A small network was shown many inputs. Here are its activations along a few directions, one row for each input.
In each table, some parts of the input vary, and every possible input appears once, in random order.
A made-up example of a description, with smaller parts first: one of 2 separate values, together with either a single point or one of 9 places around a ring or (one of 6 places along a line, together with one of 8 places around a ring).
Shared parts are said once, and a part with two or three values counts as separate values.

Rows:
x1: [-2.25 -1.00 -0.73 -1.92 -3.50  0.66 -2.92  0.84 -0.29 -2.86 -0.69  1.41
 -0.88 -0.25  2.06]
x2: [-0.10  0.22 -0.82  0.21  1.10  1.38  1.99 -1.05 -0.74  2.80  2.05  0.02
  1.69 -1.81 -0.93]
x3: [-0.73 -1.49 -0.33 -2.47 -2.89 -0.11 -1.46  1.51 -1.37 -1.92  0.67  1.88
 -1.49 -1.14  1.14]
x4: [-0.51 -1.49 -0.90 -2.24 -1.35  0.22 -0.09  1.50  0.43  0.19  1.06 -0.87
 -1.05 -2.04  0.03]
x5: [-1.52 -1.91 -0.90 -1.50 -1.56 -0.75 -0.98  1.40 -0.35 -0.19  2.12 -0.11
 -2.11 -1.05 -0.23]
x6: [-1.08 -0.19 -0.84  0.94  0.88  0.43  1.11 -1.15 -1.53  2.41  3.11  0.79
  0.62 -0.82 -1.18]
x7: [-1.14 -0.56 -0.78 -0.05 -0.07 -1.31  0.22 -0.58 -1.41  2.28  3.01 -0.10
 -1.09 -1.10 -1.71]
x8: [-0.15 -0.14 -0.78 -0.78  0.14 -0.35  1.11 -0.48 -0.62  2.67  1.95 -0.87
 -0.02 -2.09 -1.46]
x9: [-0.89 -0.98 -0.38 -1.15 -0.91 -0.96 -0.29  0.45 -1.33  1.75  2.91 -0.34
 -1.52 -1.16  0.57]
x10: [ 4.13  4.68  3.93  8.73  7.30 -1.35  1.21 -2.81  3.53 -2.82 -7.41 -0.82
  2.74  9.01 -1.52]
x11: [ 5.14  5.08  3.95  7.99  7.54 -0.35  2.11 -2.74  4.34 -2.43 -8.48 -1.64
  3.83  7.99 -1.30]
x12: [-1.26 -0.58 -0.71 -2.67 -3.29  1.63 -2.03  0.93  0.48 -2.48 -1.75  0.65
  0.17 -1.26  2.32]
x13: [ 0.10 -0.57 -0.38 -1.88 -0.70  0.00  0.60  0.55 -0.55  2.14  1.85 -1.10
 -0.45 -2.15  0.82]
x14: [ 0.26 -1.08 -0.32 -3.22 -2.68  0.86 -0.57  1.61 -0.59 -1.54 -0.40  1.12
 -0.44 -2.13  1.40]
- Describe the family of inputs behind these rows. => one of 2 separate values, together with either a single point or one of 6 places along a line
- Changing only the choice among 2 separate values turns x6 into x2. The same change can be made to x3. Which row results? => x14

Rows:
x15: [ 4.39  4.73  3.62  8.09  7.34 -0.69  1.94 -2.90  3.61 -1.90 -7.16 -1.25
  3.38  7.84 -1.61]
x16: [-0.09 -0.50 -0.99 -1.21 -0.35  1.25  1.07  0.14 -0.10  0.81  0.77  0.18
  0.84 -2.21 -0.95]
x17: [ 0.34 -0.69  0.05 -1.98 -1.75  0.38 -0.95  1.53  0.79 -2.16 -1.68  0.02
 -0.60 -0.58  1.17]
x18: [-1.11 -0.48 -0.10  0.08 -1.01 -0.51 -1.07 -0.06 -1.47 -0.68  1.18  1.66
 -0.83  0.48  0.35]
x19: [-0.48 -1.03  0.09 -0.75 -1.21 -1.24 -1.41  1.25  0.15 -1.66 -0.12  0.07
 -1.96  0.52  0.12]
x20: [ 0.10 -0.45 -0.03 -0.33  0.36 -1.16  0.74  0.05 -1.21  2.38  2.66 -0.55
 -1.02 -0.89 -0.36]
x21: [-1.82 -0.43 -0.73  0.02 -0.63 -0.40 -0.98 -0.31 -0.12  0.85  1.46 -0.65
 -0.76 -0.14  0.10]
x22: [-0.92 -0.88 -0.95  0.04  0.23 -0.33  0.63 -0.09 -0.71  1.30  2.35  0.23
 -0.53 -1.09 -1.96]
x23: [-0.30 -0.13 -0.13 -1.16 -1.56  1.11 -0.62  0.18 -0.85 -1.18 -0.40  1.60
  0.53 -0.64  1.38]
x24: [ 0.91 -0.06 -0.07 -1.58 -0.22  0.41  1.18  0.28 -0.60  1.89  1.06 -0.60
  0.34 -2.03  0.64]
x25: [-1.01 -0.07 -0.76 -1.23 -1.19  1.19 -0.53 -0.06  0.50  0.36 -0.13 -0.70
  0.61 -1.26  1.12]
- Describe the family of inputs behind these rows. => either a single point or (one of 2 separate values, together with one of 5 places along a line)

Rows:
x26: [ 3.42  2.91  1.26  4.81  6.68 -0.17  4.93 -2.96  0.67  4.83  0.15 -1.94
  3.19  1.40 -3.44]
x27: [-2.33 -2.83 -1.46 -5.20 -5.79  0.70 -3.24  2.95 -0.44 -3.55  0.11  1.40
 -2.38 -2.78  2.29]
x28: [ 1.19  2.12  1.46  5.36  4.45 -1.33  1.19 -2.23  0.59  0.46 -1.16 -0.09
  1.05  4.30 -2.26]
x29: [-3.08 -2.55 -2.09 -2.65 -2.78 -0.56 -0.71  0.63 -2.91  2.27  5.79  1.12
 -2.18 -3.43 -0.61]
x30: [-0.87 -1.74 -2.31 -3.16 -0.51  0.61  3.07 -0.03 -2.80  6.64  7.10 -0.71
 -0.08 -6.30 -1.77]
x31: [-2.33 -1.91 -2.47 -2.53 -1.04 -0.07  1.44 -0.15 -2.32  5.86  6.97 -1.15
 -1.01 -5.05 -1.40]
x32: [ 1.95  1.77  2.10  2.83  1.48 -0.05 -1.33  0.13  3.08 -5.38 -6.79  0.17
  0.87  4.99  0.67]
x33: [-1.78 -2.15 -1.13 -6.61 -7.28  2.53 -3.91  3.18  0.02 -5.29 -2.50  1.99
 -0.93 -3.14  4.93]
x34: [ 2.51  2.40  2.46  1.42  0.02  1.81 -1.99  0.37  3.55 -7.14 -9.37  0.74
  2.30  4.63  3.33]
x35: [ 1.94  2.75  1.10  5.45  6.17 -0.86  3.32 -3.06  1.17  4.05  0.00 -2.37
  2.27  2.67 -3.06]
x36: [-2.45 -2.71 -1.23 -3.87 -4.31 -0.92 -2.34  2.01 -2.06 -0.47  3.31  1.02
 -3.16 -2.52  1.47]
x37: [ 1.82  1.93  2.31  4.14  2.92 -1.68 -0.44 -0.82  1.46 -2.28 -3.61 -0.18
  0.07  5.23 -0.15]
- Describe the family of inputs behind these rows. => one of 2 separate values, together with one of 6 places along a line
- Changing only the place on the line of 6 turns x33 into x30. The same change can be made to x34. Which row results? => x26
- Which other rows does x29 become when the choice among 2 separate values takes its other values? List them by row number. => x28
